A small network was shown many inputs. Here are its activations along a few directions, one row for each input.
In each table, some parts of the input vary, and every possible input appears once, in random order.
Descriptions start from the smaller parts, as in this example, which fits no table here: one of 4 places along a line, together with either a single point or one of 11 places along a line or (one of 3 separate values, together with one of 8 places around a ring).
Shared parts are said once, and a part with two or three values counts as separate values.
(in the rows, 128 means zero)

Other details of the inputs shift rows strongly along three fixed directions, in all tables alike. That doesn't count.

Rows:
r1: [105 150 121  97 119 115 113 167 128 129 142 134 113 143]
r2: [147 182 151 141 105 141 162 132 101 130 102 108 152  40]
r3: [108 134 136 127 117 112 115 155 131 118 153 135 100 135]
r4: [143 172 146 150 102 138 161 132  91 133 110 106 154  35]
r5: [179 129 127 161 152 142 164  73  62 148 100  94 170 104]
r6: [102 127 125 124 111 119 108 153 156 124 134 150 100 140]
r7: [112 112 110 161  86 120 117 105 148 149  82 138 164  88]
r8: [111 163 144 130 140 100 124 131  93 113 170  94 107  87]
r9: [120 125 115 110 148 105 115 156 151  94 133 114 111 129]
r10: [168 118 134 102 182 132 151 123 104 108 151  96 115 170]
r11: [ 84 117 132 110 123 116  94 158 170 112 142 162 106 151]
r12: [137 148 134 153  82 129 143 135 132 144  85 132 135  89]
r13: [106 137 126 114 127 132 114 144 140 110 157 145 113 120]
r14: [118 164 138 118 138 133 134 149 101 103 180 111 117  80]
r15: [106 152 124  96 120 113 113 169 127 129 143 133 112 145]
r16: [131 138 139 154  87 126 138 135 125 142  92 133 149  84]
r17: [163 148 130  93 155 152 157 124  71 142 167 108 124 170]
r18: [159 133 144 110 168 134 144 103 102 129 160  97 104 177]
r19: [122 163 135 128 128 123 131 149  93 107 181 112 108  85]
r20: [108 142 133 115 126 125 115 150 139 116 150 142 100 127]
r21: [139  72 147 115 151 155 136 112 130 144 137 148 141 208]
r22: [ 87 110 129 124 111 102  93 164 162 117 146 156  97 161]
r23: [129 180 148 120 129 119 135 154 102 113 162 109  89  95]
r24: [165 142 141 112 170 140 152  99  91 127 165  90 106 164]
r25: [165 140 146 110 161 159 159 109  82 129 175 115 109 155]
r26: [162 134 152 121 154 145 160 117  73 130 174 108 107 164]
r27: [ 99 130 102 102 107 122 102 160 150 133 131 152 125 148]
r28: [ 87 112 126 134 124  99  97 130 144 125 140 133 119 133]
r29: [129 179 125 119 140 114 128 134 113 106 165  91  97  91]
r30: [135 165 128 105 135 118 144 148 121  96 168  88 103  86]
r31: [ 88 119 130 113 118 114  93 160 170 117 141 162  96 153]
r32: [158 129 144 107 167 164 155 110  86 123 180 116 126 154]
r33: [167  84 141 155 103 159 158  93 119 172  74 145 173 160]
r34: [ 74 100 105 135 146  86  73 142 152 108 136 142 117 145]
r35: [156 134 134 120 196 133 141  97  80 122 160 100 126 153]
r36: [111 139 125 127 115 120 118 151 133 118 156 135  97 128]
r37: [154 128 135 115 175 145 145  85  90 132 178 106 125 155]
r38: [120 128 105 150 111 108 105 131 167 130  59 134 143 108]
r39: [133 176 115 125 160 108 120 139 106  96 152  91 103  90]
r40: [149 187 149 141 103 141 163 128 100 130 100 111 145  40]
r41: [166  87 131 156 101 163 158  91 118 169  81 146 175 149]
r42: [136  41 116 127 147 152 119  71 163 167 110 166 156 237]
r43: [ 78 104 130 115 124 116  94 162 168 113 147 156 116 146]
r44: [ 89 118 116 115 115 122  92 154 169 115 149 165 102 143]
r45: [130 141 105 156 124 121 121 109 133 133  81 128 164  71]
r46: [ 85 110 121 133 123 100  96 129 147 124 141 135 119 134]
r47: [114 160 129 137 161  94 115 135  85 102 157  93 113  85]
r48: [173  99 139 147 103 163 161  93 126 174  66 146 156 162]
r49: [117 124 102 146  88 121 111 120 178 138  76 140 144 105]
r50: [130 132 116 154  73 139 130 128 153 150  72 152 146  90]
r51: [143  78 127 127 133 150 132 109 126 145 144 151 126 207]
r52: [104 122 123 146  99 113 110 117 170 145  79 146 152 104]
r53: [105 113 120 146  86 136 120 138 165 138  86 157 162  93]
r54: [161 150 136  91 156 148 158 127  71 142 162 107 122 172]
r55: [164 174 122 138 121 124 164 135 109 111  86  84 148  39]
r56: [135 151 137 143  91 136 141 131 135 142  85 138 139  82]
r57: [130 148 134 141  94 141 142 128 137 136  84 141 151  79]
r58: [177  76 115 131 108 162 164  86 154 158  71 132 173 162]
r59: [120 116 121 155  81 140 129 128 147 145  82 150 170  80]
r60: [136  85 113 127 176 133 115  94 130 135 130 139 141 189]
r61: [109 134 126 129 115 117 116 151 129 117 158 136 103 128]
r62: [ 82 112 120 113 122 124  95 157 170 111 150 160 118 140]
r63: [149  93 115 123 170 133 121 103 133 132 116 127 126 203]
r64: [187 147 148 135 129 175 185  88  79 149 110 114 160 106]
r65: [120 129 107 149 111 106 105 132 167 130  60 134 141 110]
r66: [119 172 149 113 140 128 136 152 104 104 168 110 111  86]
r67: [112 142 126 122 119 123 116 150 136 119 154 137  96 126]
r68: [134  79 140 116 150 155 136 114 128 139 140 146 140 194]
r69: [116 138 102 125 150 108  98 137 142 103 136 120 110 127]
r70: [111 112 124 107 118 109 116 151 175 111 128 129 112 144]
r71: [104 110 130 148  87 127 117 142 158 141  86 154 156 100]
r72: [ 99 125 143 121 130 118 112 155 131 116 159 135 115 126]
r73: [127  72 124 131 147 135 122  87 125 148 143 136 138 195]
r74: [134 167 137 104 136 113 145 151 121  97 162  86 101  89]
r75: [138  87 139 113 150 158 137 112 130 138 138 148 138 193]
r76: [111 140 138 124 117 112 117 157 134 118 150 134  92 136]
r77: [188 148 142 139 134 150 174  83  93 153  97  90 146 122]
r78: [101  81 110 136 141 110  88 118 175 136  91 161 144 172]
r79: [ 96 113 127 130 112 115 106 153 147 122 142 149 116 137]
r80: [117 128 122 104 127 113 125 150 158 104 146 115 107 128]
r81: [ 76 112 116 119 133 102  85 136 175 120 145 150 113 147]
r82: [104 109  96 164 108 105  97 118 147 132  78 141 161  91]
r83: [137 148 130 154  81 132 145 133 132 144  85 133 136  87]
r84: [120 172 130 127 169 102 118 134  99 102 155  99 113  84]
r85: [135  83 135 120 159 137 126  88 136 149 135 138 135 203]
r86: [112 137 122 127 115 122 116 149 134 117 158 137  98 128]
r87: [128 135 130 152  92 139 141 130 126 141  97 134 162  69]
r88: [199 128 121 131 147 155 179  96  95 130  97  91 161 113]
r89: [179  83 109 138 128 152 158  96 144 146  58 127 175 152]
r90: [146 112 137 129 187 119 130 100  76 124 157 102 125 166]
Description of these inputs: one of 5 places along a line, together with either a single point or (one of 2 separate values, together with one of 4 places along a line) or one of 9 places around a ring.
Q: Changing only the place on the line of 5 turns r65 into r63. The same change can be made to r2. Which row results?
A: r75
Q: Changing only the place on the line of 5 turns r45 into r35. The same change can be made to r7. Which row results?
A: r46
Q: Change only the place on the line of 4 in r52. List by row number the other rows that result.
A: r8, r18, r70
Q: Change only the place on the ring of 9 in r57. List by row number the other rows that result.
A: r4, r6, r20, r26, r68, r75, r79, r83
Q: Change only the place on the line of 5 in r9. List by row number the other rows that result.
A: r10, r55, r88, r89

Rows:
r91: [142 116 134 115 128 146 141 131 125 135 129 135 132 156]
r92: [137 140 126 148  78 133 141 133 139 150  67 138 153  93]
r93: [ 93 126 115 112 141 107  94 153 151 109 151 137 106 144]
r94: [140 116 129 133 144 130 134 113 117 130 129 119 133 140]
r95: [147 131 137 126 126 140 145 119 119 136 130 123 121 141]
r96: [145 118 136 119 129 148 145 122 127 131 134 130 128 146]
r97: [139 121 142 128 131 144 144 122 112 133 137 128 136 132]
r98: [139 120 126 125 145 133 132 115 115 134 125 126 136 147]
r99: [136 135 115 148  97 129 133 121 147 143  65 131 160  89]
r100: [139 123 142 133 129 136 140 119 109 138 134 126 128 140]
r101: [144 115 124 124 143 133 133 113 130 131 125 123 130 152]
r102: [136 123 133 131 130 138 133 111 114 143 136 133 128 148]
r103: [ 90 115 118 121 141 104  91 147 150 108 153 139 108 145]
r104: [127 213 144 122 135 123 146 148  72 101 185  87 106  33]
r105: [ 82 131 107 143  95  99  90 154 172 120  94 150 136  86]
r106: [142 116 129 131 143 130 136 111 120 129 128 117 131 140]
r107: [ 98 118 118 116 140 105  98 144 157 105 153 132 102 144]
Q: What is each input in this table made of?
A: either (one of 2 separate values, together with one of 4 places along a line) or one of 9 places around a ring
Q: Which of the alternatives is r100?
A: one of 2 separate values, together with one of 4 places along a line
Q: Start at r101 and move only the place on the ring of 9, one step at a time. The first step leads to r99. Which rows follow, in order?
A: r93, r98, r105, r103, r94, r106, r107
